These are the activations of a small neural network, seen along a few directions. Each row is one input.
In each table, some parts of the input vary, and every possible input appears once, in random order.
A made-up example of a description, with smaller parts first: line(4) and (point or ring(9) or (values(3) and ring(8))).
Shared parts are said once, and a part with two or three values counts as separate values.

Other details of the inputs shift rows strongly along two fixed directions, in all tables alike. That doesn't count.

A family of inputs:
x1: [ 25 -11  16   9 -23 -21 -18 -18 -63  36   7 -43]
x2: [ 43  27   2  16 -34  21 -28 -10 -51   7 -21 -32]
x3: [-41 -26 -20  -3  -7  46  46  30  21 -51  14  66]
x4: [-14  24  -6 -48  45 -53 -13   8  62  17   7 -25]
x5: [ 34  41 -14 -14  18 -54 -61 -25 -14  22   3 -36]
x6: [-16  -9  22 -41  18 -65 -13 -25  73  18  23 -11]
x7: [  0  -1   8  41 -33  51   4  12 -63 -36  -8   1]
x8: [ 15  34  14 -26 -12 -27 -38 -55   5  37  -9 -29]
x9: [ 37  51   4   2   0 -46 -54 -39 -30  16 -15 -39]
x10: [ 12 -15 -18  29 -28  43  19  19 -93 -16   1  21]
x11: [ 42 -15   7  17 -58  13 -35 -30 -42  14  11 -16]
x12: [  8 -16   0 -23  26 -42  11  27  23   6  -1  13]
x13: [ 25  15  -1  34   0   2 -15  -6 -79  47  19  -6]
x14: [ 48  10  13  15 -42  -8 -42 -37 -74  31  23 -73]
x15: [ 28  43  12  21  23 -51 -38 -59   8  61  10 -37]
x16: [-47 -45 -15  19   5  35  56  36  36 -62   7  44]
x17: [ -6  10 -11   0  46 -22   5 -11  38  19  29   6]
x18: [ 57 -15 -21  26 -52  64  -3 -20 -78  -3   8 -17]
x19: [ 12  19  -9 -35  35 -48 -25  16  56   9  -3 -15]
x20: [-47 -24 -13 -13   9  47  69  60  27 -43  21  25]
x21: [-32 -29 -33  -4  10  62  48  50  49 -40 -13  42]
x22: [ -9  20   5 -35  35 -46  -5 -28  65  16 -14 -25]
x23: [-34 -26  13  12  -2  49  46  61  28 -55 -13  31]
x24: [ 37   8  -5 -25   6 -35 -24 -49  -5  31  23 -47]
x25: [-51 -11 -11  18  12  39  56  56  -1 -43 -36  59]
x26: [ 22  13  37 -15  11 -65 -39 -34 -20  48  -9 -48]
x27: [-63  -4   8  37  27  31  69  59  17  -2  -7  58]
x28: [  0  19  13 -39  21 -56 -23 -19  83  14 -20  10]
x29: [ -9  -3 -19   4 -46  85   8  -3 -44   2   2   7]
x30: [-44 -18  17 -24  35 -14  33   7  81 -21  -5   4]
x31: [ 22  29  -1  11 -34  12 -35 -45 -41   7 -17   0]
x32: [-28 -23  26 -16  36 -36  24  41  59 -13 -25  27]
x33: [-42 -20  -3   4   9  38  60  65  26 -33 -39  52]
x34: [  4 -15  -6  42 -39  41   8  18 -62 -34  13  -2]
x35: [ 13  -6  22 -21  30 -54 -20 -20  67   3 -12 -15]
x36: [-22 -37  13 -14  31 -46  24  45  56 -10  -5  22]
x37: [ 35  32 -14 -13 -10 -33 -68 -54 -22  32   2 -16]
x38: [  3 -20  -9  10 -27  47  30  19 -74   5   8  -1]
x39: [-17  20  16 -35  40 -63   0   0  39  29 -23 -14]
x40: [ -9 -15  17  22 -61  82  11 -14 -56 -10  -2   1]
x41: [  8   5 -20  42 -38  77  11 -12 -64 -28 -25   8]
x42: [-47  -4 -14  23  25  53  57  60  14 -27  30  44]
x43: [ -8  -6  16  25 -38  66  17  14 -55 -20  -2 -19]
x44: [-30  -1 -28 -23  50 -18  10  12  71 -24  -4  27]
x45: [ 49  -3   9  16 -32 -12 -35 -10 -42  10  11 -44]
x46: [ 55   6  -8   8 -31  12 -22  -5 -58   6  15 -30]
x47: [  4  11  -6 -46  25 -50 -32  -9  77  21  -4  10]
x48: [  0 -28  -2  41 -30  28  15  21 -75 -18  -1  13]
x49: [ 62   8  25  19 -62  17 -60 -58 -69  26  -8 -33]
x50: [ 67  27  -3 -14   0 -60 -75 -33 -46  64 -14 -48]
x51: [ -8   3   6 -56  27 -58  -8 -23  69  20  26  -2]
x52: [-34 -12   9  -8  41 -30  14   2  72 -36 -10  23]
x53: [-37   4  -3 -14  43 -19  19   8  71   9  32  44]
x54: [-41 -20 -21   1  15  35  57  60  20 -62  15  47]
x55: [ -5  13 -13 -44  42 -43 -15 -21  63  23   5 -26]
x56: [ 25  15 -19  15 -12   4 -31  -6 -80  19 -13  -7]
x57: [ 23 -37  -9  37 -47  60  13   3 -41 -21   4  -6]
x58: [-42 -23   4 -15  17 -35  13   9  73 -30  14  41]
x59: [  6   2 -13 -33  48 -71 -10 -22  60  -5  17   1]
x60: [ 56  11   3 -29 -11 -51 -53 -47   4  37  17 -21]
x61: [ -4 -14  11 -28  28 -58  -5 -25  61  13  18 -32]
x62: [-39  18   4  42  12  39  41  37   7  -4  10  23]
x63: [-29 -20 -14   8   0  63  54  36  40 -46 -31  39]
x64: [ -4 -13  11  41 -26  38  11  16 -75 -21 -21  17]
x65: [ 23   9  17  22 -43  14 -41 -45 -55   0  -4  -5]
x66: [ -7  14  -3  19 -37  72  21  14 -54 -14 -13 -16]
x67: [-23  32  21  -5  37 -59 -13 -27  72  44  13  14]
x68: [-10  -7 -17  10 -23  61  20  25 -68  10 -10  -1]
Each input here is: line(4) and (values(2) or (values(3) and ring(5))).
- The inputs of x49 and x35 match in every part but the line(4) part. If x28 is changed in the same way as x49 into x35, which row does it become? => x63
- The inputs of x43 and x26 match in every part but the line(4) part. If x54 is changed in the same way as x43 into x26, which row does it become? => x10
- Change only the values(3) part in x34. List by row number the other rows that result. => x14, x45
- Start at x52 and move only the ring(5) part, one step at a time. The first step leads to x16. Which rows follow, in order? => x59, x44, x41
- Change only the values(3) part in x44. List by row number the other rows that result. => x21, x55

A family of inputs:
x69: [  6  13 -19  33  -6  18   5  16 -83  17  11  -8]
x70: [  0 -14   1 -55  27 -69 -19 -12  73  -3  29 -10]
x71: [-28   1  -9  23 -35  83  22   0  11 -47 -19  41]
x72: [ 36  -9  20  28 -25 -16 -15  -7 -66  27  22 -34]
x73: [ 36 -18   3 -15   7 -54 -26   1  -8  13  21 -29]
x74: [ 10 -40 -12 -19  -8  -6   7   9  12 -27  -3   5]
x75: [ 19  50  15 -10  31 -83 -42 -22 -13  52 -25 -46]
x76: [ 24 -31   8  21 -59  30 -19 -21 -46 -25 -29  -1]
x77: [ -1  28   5  38 -27  36 -16 -11 -64  12 -27  21]
x78: [-46 -24  16 -62  33 -32  26  25 119 -39 -13  20]
x79: [  0  16  -1  30 -20  48   7 -22 -57  37  21  -3]
x80: [  2 -43 -12  11 -19  48  41  52 -25 -46  -6  27]
x81: [-13 -63 -20   5 -32  54  35  36 -19 -40  16  16]
x82: [-41  -7   2  31  -6  60  54  32 -32   2  17  37]
x83: [-23 -20  -7   1 -37  88  32  13   8 -42 -15  10]
x84: [ 28  37  -4   6 -20  29 -32 -47 -25  37 -14 -33]
x85: [ 31  32  -1  -4 -36  27 -34 -47 -20  19  -8 -40]
x86: [  2  26   2  20 -21  42  -4   1 -65  24 -20  -5]
x87: [-56 -18  -6  -3   7  48  62  23  72 -31  29  37]
x88: [-42  -7 -28 -16  12  46  50  31  71 -47   5  46]
x89: [ 17  43   3  24 -18  12 -42 -46 -43  32 -24  -1]
x90: [  6   6  -9 -50  33 -54 -19 -25  87  -6  10  -7]
x91: [  2 -24  19 -52  23 -71 -15  -6  74  -2 -19 -23]
x92: [-26   3   3  34   6  12  39  24 -40  10  11   8]
x93: [-17  24 -15 -23  43 -35  -6  -3  40  35  22   9]
x94: [-32   6 -12  32 -20  87  24   0   6 -29 -25  48]
x95: [ 11  -6   0 -20  34 -63  -5  26  30   0  -2   2]
x96: [-23  15 -15  -3  44 -28  28  37  13  -5 -10  24]
x97: [ 21 -10  11  14 -60  41 -23 -32 -39 -29 -20   2]
x98: [ 11  23   3   0  12 -15 -16 -50  20  46  27 -21]
x99: [ 41  45 -14 -23  27 -49 -54 -61  25  49   7 -29]
x100: [ -6  18 -14 -42  37 -51 -16 -20  86  13  31  -9]
x101: [ 51  -4  -7 -13 -38   2 -35 -39 -39  -4   7 -26]
x102: [-52 -10 -32  -5  29  49  51  34  64 -19  21  47]
x103: [ 22  27 -12  13  -3  -2 -29 -15 -67  47  20 -17]
x104: [ -4 -11  14   1   0  -6  14  40   2  -8 -23  -4]
x105: [ 31 -20  14  12 -44  30  -2  12 -59  -9 -22 -23]
x106: [ -4 -50  13  -6 -14  -5  19   1  13 -12  21  -5]
x107: [-17   3  18  27  18 -13   4  27 -11 -23 -32  19]
x108: [-47 -34 -24 -18   8  44  47  34  68 -48  25  35]
x109: [ -9  -4  13 -37  27 -56  -7 -33  90  10  33 -17]
x110: [ 33  48  -2 -21  35 -74 -50 -33  -7  56   2 -20]
x111: [ 25 -34  18  27 -38  23   7   3 -64  -1  21 -20]
x112: [  4  44   5 -14  15 -18 -27 -27   6  45 -17 -19]
x113: [ 46   7   5 -14  21 -92 -49 -10  -9  40  23 -43]
x114: [  9   5  24  12  30 -58 -11  -3 -23  28  19 -33]
x115: [ -9  -2   4  -3 -18  20  -8 -23  39 -32 -18  15]
x116: [-53   3 -27  -8  35  40  54  45  49 -22  -4  61]
x117: [ 35 -14  16   0 -46   5 -22 -47 -41  10  31 -36]
x118: [ 11   5  13  31 -13  26   0  22 -77  -1 -26 -24]
x119: [-41   6  -3  47  -8  46  38  41 -35 -31 -37  48]
x120: [ 42  13  -2  22   5 -17 -24   0 -79  12  -6 -27]
x121: [-45 -14  22 -15  47 -60  23  52  98 -35 -28  47]
x122: [  5  -8  30 -24  27 -87 -23   1  66 -10 -25   8]
x123: [ 15  -7  -8  33  -3  17  -1  24 -86   2  14 -17]
- What do these inputs look like to the network? => line(5) and ring(11)
- The inputs of x89 and x71 match in every part but the ring(11) part. If x112 is changed in the same way as x89 into x71, which row does it become? => x85
- The inputs of x78 and x104 match in every part but the ring(11) part. If x117 is changed in the same way as x78 into x104, which row does it become? => x72
- Change only the line(5) part in x123. List by row number the other rows that result. => x107, x114, x118, x120
- Change only the line(5) part in x110. List by row number the other rows that result. => x77, x82, x86, x103

A family of inputs:
x124: [  7 -10 -10 -28  32 -30 -17  -1  59 -27  -5  -4]
x125: [ 43  16  -2 -18 -19 -32 -51 -81  -1  53  31 -43]
x126: [ -6 -25 -14   1   3  18  42  69  -5 -30 -14  31]
x127: [-20  68 -14 -10  82 -72 -14  -1  47  39   2  29]
x128: [ -9  -2   7  24 -50  66 -10 -20 -18  -6 -23  14]
x129: [-21 -22  -9  14 -10  39  35  14  26 -28  31  10]
x130: [-10  15  34 -21  33 -68 -22 -22  79   0 -12  -4]
x131: [-31 -23  27  20   9  18  48  48 -10 -16 -26  34]
x132: [  51    0   10   16  -50   19  -39  -39 -116   32   38  -46]
x133: [  7 -17 -22   5 -28  22   9  23 -39 -36  -9   4]
x134: [-10 -17 -30 -15 -18  56  22  14  30 -39 -14  35]
x135: [-18 -16  19  24 -23  22  14  10 -40 -20 -20  11]
x136: [ 28  54  -3   1  -7  -3 -31 -34 -41  57  -8 -64]
x137: [-11 -19   7 -13  44 -54  14  19  30  21  27  -7]
- What do these inputs look like to the network? => values(2) or (values(3) and line(4))
- Change only the line(4) part in x137. List by row number the other rows that result. => x125, x129, x132
- Change only the values(3) part in x131. List by row number the other rows that result. => x126, x137

A family of inputs:
x138: [  53   25   33  -32   10 -103  -75  -55   23   31  -12  -57]
x139: [ -8   2  18   9  36 -56  -3  22   3   6 -11   1]
x140: [  55   -9   21  -33   19 -111  -51  -38   -1   57   50  -73]
x141: [-17 -29   2  43 -49  88  40  47 -79 -37 -28  30]
x142: [-27  -3 -13  46 -44 113  39  15 -70  -5 -10  30]
x143: [-51  -3 -16 -40  59 -26  34  56  90 -24  -6  48]
x144: [ 50  15  -1  17 -56  33 -48 -80 -56  35  14 -38]
x145: [-15 -32  13 -12  -7  -6  18   4  48 -40  -9  19]
x146: [ 20   0 -24  11 -33  67   3   5 -42 -21  -4  -1]
x147: [-33 -21 -20 -45  34 -17  27  21 111 -39   8  39]
x148: [-28   4 -21   1  44  -6  31  48  13 -12   2  31]
x149: [  30   43    3   47  -23   13  -38  -40 -101   56    8  -36]
x150: [-28   9   5 -11  11  11  22  -6  59  -5  -2   7]
- What do these inputs look like to the network? => point or (values(3) and line(4))
- Change only the line(4) part in x148. List by row number the other rows that result. => x143, x146, x147

A family of inputs:
x151: [-38 -33  22  40 -25  50  41  38 -26 -34  -4  27]
x152: [  0 -30  -9 -25  15 -24   9  10  54 -20  17  27]
x153: [ 15 -17  -6 -10  24 -66 -17   6  11   6   5   4]
x154: [ 15  16  15  -9  20 -55 -33 -10   9  -8 -24 -17]
x155: [  2  29  -7 -34  16 -16 -17 -14  45  24 -10 -14]
x156: [  7  19 -20  26  -3  23  -8  10 -41   9  -9  24]
x157: [-51   4   9 -13  43  -4  48  36  43   2 -10  21]
x158: [ 27 -14  18 -23   0 -57 -30 -34  43   0  -3 -26]
x159: [  0  12  -4  27 -39  67   0 -10 -19 -16 -18  12]
x160: [ -4  -2  13  -6  25 -61 -10   1  11  20  21   8]
x161: [-27 -16  28 -12   3 -20  15  -3  64 -16  12  12]
x162: [ 42 -13   3   9 -33  16 -13   5 -77  15 -10 -37]
x163: [ 46  21  -7   2 -25   1 -35 -13 -81  19 -20 -50]
x164: [-19 -19  10  15 -24  41  35  37 -42   0   3   0]
x165: [ 27  -3  11   3 -50  36 -14 -27 -60  28  17 -39]
x166: [-45  -5 -13  -8  30   1  30   3  65  -7  16  45]
x167: [-19 -17 -33  21  -8  78  47  28 -15 -27  46   2]
x168: [ 48 -21  -3  -4 -46  35 -23 -22 -59  12   1 -42]
x169: [-35 -11   7  33 -26  79  44   1  -3 -30  -5  28]
x170: [ 32  16 -17 -27   7 -43 -41 -34  13   1   8  -8]
x171: [-16  -5  -1 -21   9 -14   3   2  65 -39 -16  10]
x172: [-18 -15 -29  21 -10  46  35  46 -35 -46 -11  45]
x173: [-20 -45   6  33 -24  47  39  46 -23 -49 -20  25]
x174: [ -4   6 -11  -1  47 -28  23  26  20   6  39 -14]
x175: [-54  -1  24   9  38 -10  39  25  52 -16 -15  33]
x176: [ 20   0   9 -16   3 -47 -38 -43  11  27  35 -10]
x177: [ 28  22  -2   8 -36  28 -25 -50 -56  47   2 -43]
x178: [ -3  35   2 -22  33 -35 -11   9  22  29 -22 -10]
x179: [ 32  40 -14 -19  14 -49 -60 -51  21  40   6  -7]
x180: [-29 -12 -17 -43  19   6  28  30  68 -31 -12  13]
x181: [ 18  40  19   4  19 -48 -42 -21   9  26 -24 -16]
x182: [ 23  17  -5  41 -16  23 -17 -27 -89  30   5  -2]
- The inputs of x152 and x153 match in every part but one. If x179 is changed in the same way as x152 into x153, which row does it become? => x156
- What do these inputs look like to the network? => values(2) and (point or (values(3) and ring(5)))
- Change only the values(2) part in x169. List by row number the other rows that result. => x175
